array([[209, 208, 158, 141, 132, 110, 113, 113, 126],
       [102,  13,  74, 122, 114,  46, 152,  94,  91],
       [201,  28, 162, 128,  84, 108, 100, 143, 135],
       [116, 210, 122, 102, 101, 153, 124, 121, 111],
       [125, 106, 140, 138, 137,  96, 157,  81, 115],
       [ 70,  48, 157, 121, 154,  99, 119, 173, 110]]) -> 135

array([[2, 5, 3, 5, 3, 0, 4, 4, 3, 3, 5, 7, 5, 1, 7, 3],
       [5, 4, 3, 3, 4, 4, 2, 3, 4, 1, 4, 3, 6, 4, 1, 0],
       [2, 2, 3, 4, 2, 2, 5, 4, 3, 4, 4, 6, 4, 2, 6, 4],
       [4, 2, 3, 3, 4, 7, 4, 4, 2, 2, 4, 2, 4, 4, 1, 2],
       [2, 5, 4, 5, 5, 5, 4, 4, 1, 3, 5, 2, 4, 3, 3, 4]]) -> 4

array([[-103, -409, -152, -122, -253, -286, -700, -168, -129, -128,   83,
         -30],
       [-360,   62, -725, -311, -271, -154,   59, -323, -287, -325, -912,
        -621],
       [-315,   12,   -1, -293, -219, -103, -251, -321, -350, -307, -329,
        -431],
       [-191, -795,   79,  -47, -184, -429, -341,  -22,  -86,  -24, -207,
        -596],
       [ -11, -533, -798, -139, -178, -304,  214, -144, -153, -113, -592,
        -449],
       [-400,  236, -846, -456, -193,  -72, -568, -393, -458, -478,  181,
        -133],
       [-353,  330,  526, -401, -234,  -31, -118, -383, -430, -504, -299,
        -504]]) -> -431

array([[113, 117, 141, 134, 130, 109, 131, 141, 133, 109, 125, 134],
       [170, 126, 125, 126, 121, 188, 127, 104, 129, 154, 114, 121],
       [128,  96, 186,  92, 126, 125, 115,  48, 100, 218, 152,  90],
       [137, 115, 118, 127, 127, 124, 131, 151, 131, 106, 131, 137],
       [144, 134, 120, 141, 134, 187, 127, 150, 146,  98,  79, 135]]) -> 90

array([[20, 51, 16, 95, 33, 40, 63, 57, 24, 32, 37, 13, 33],
       [ 9, 14, 81, 27, 41, 32, 29, 42, 81, 23, 47, 38, 30],
       [78, 80,  7, 64, 47, 38, 66, 69, 57, 50, 36, 49, 73],
       [33, 79, 74, 15, 68, 55, 66, 36,  5, 60, 56, 50, 59],
       [73, 48, 30, 44, 63, 55, 23, 52, 71, 81, 68, 27, 83],
       [33, 80, 48, 43, 74, 56, 78, 39, 18, 66, 40, 11, 68],
       [52, 78, 25, 43, 31,  4, 41, 66, 77, 23, 72, 45, 29],
       [30, 77, 27, 37, 64, 24, 54, 25, 89, 34, 32, 11, 49]]) -> 73

array([[53, 64, 12, 72, 51, 37, 92, 35, 63, 78, 61, 86, 59, 13],
       [47, 53, 39, 84, 55, 42, 79, 38, 51, 97, 50, 58, 76, 63],
       [42, 54, 36, 78, 54, 51, 76, 49, 71, 79, 54, 58, 81, 56],
       [70, 73, 66, 64, 51, 52, 60, 36, 67, 48, 34, 65, 74, 62],
       [60, 70, 53, 64, 61, 50, 60, 41, 64, 69, 50, 63, 60, 65],
       [54, 77, 45, 84, 57, 38, 65, 44, 53, 51, 37, 79, 61, 41]]) -> 56

array([[44, 38, 26, 43, 40, 37, 43, 34, 38, 31, 40, 27, 24, 47],
       [33, 38, 43, 24, 25, 39, 34, 29, 38, 42, 37, 43, 38, 24],
       [33, 39, 36, 16, 16, 39, 34, 18, 39, 39, 37, 37, 28, 18],
       [38, 37, 48, 34, 36, 36, 38, 41, 37, 44, 39, 46, 48, 33],
       [34, 37, 41, 35, 37, 37, 35, 39, 38, 38, 37, 40, 42, 32],
       [36, 38, 65, 55, 60, 38, 36, 70, 38, 53, 36, 61, 76, 44],
       [39, 36, 46, 41, 42, 36, 39, 45, 36, 43, 38, 45, 48, 40],
       [39, 38, 23, 22, 20, 37, 39, 15, 38, 30, 40, 26, 15, 29]]) -> 18

array([[-114,  -82,  370,  191,  127,   55, -128, -126,  253, -167, -329],
       [-610,  285,  -76,  217, -233, -212, -127,   52,  371,  406,  212],
       [  87, -320,  699,  -15,  551,  122,   -3,   65,  286, -216, -463],
       [-517,  165,  696,  766,  -35,   65, -424, -468,  692, -328, -593],
       [-232,  -14,   16, -106,   53,  -98,   92,  254,  166,  328,  102],
       [ 678, -381, -616, -667, -120,   38,  257,   46, -891, -260,   71],
       [-315,  -50,  966,  555,  283,   62, -314, -417,  629, -498, -712],
       [ 396, -317, -548, -915,  315,  -50,  383,  754, -539,  499,  478],
       [ 162, -343,  627,  -66,  612,  179,  -19,  154,  251, -151, -422],
       [-245,  -18,  508,  293,  261,   93, -214,  -16,  460,  -55, -353],
       [-304,   85,  514,  481,   57,  -29, -427, -494,  395, -421, -403]]) -> -463
---
[ 31  -6  37 -55  77] result: 77
[  4  26  86 -48  60  15  34] result: 34
[ 60  93 -16 -88] result: -88
[-39 -77 -71  27] result: 27
[ 77  -1 -19   1] result: 1
[ 81 -28  -5 -14  11  39  -2] result: -2
---
(14, 75, -26, 6, -6) --> 75, -26
(59, 90, -34, 26, 30, -101, 92) --> 92, -101
((24, 28, 29, 56, 27), (32, -69, 60, 0, 83), (-25, 21, -75, 12, -84)) --> 83, -84
((0, -1, 1, 2), (0, 0, -2, 2), (9, -80, 2, 4)) --> 9, -80
((-9, -54, -17, -31, -7), (0, 48, -52, 40, 97)) --> 97, -54
(-38, 7, -62, -72, 21, -78) --> 21, -78
((15, -14, 28, 87), (17, 12, 33, 96), (36, 95, -16, 42)) --> 96, -16
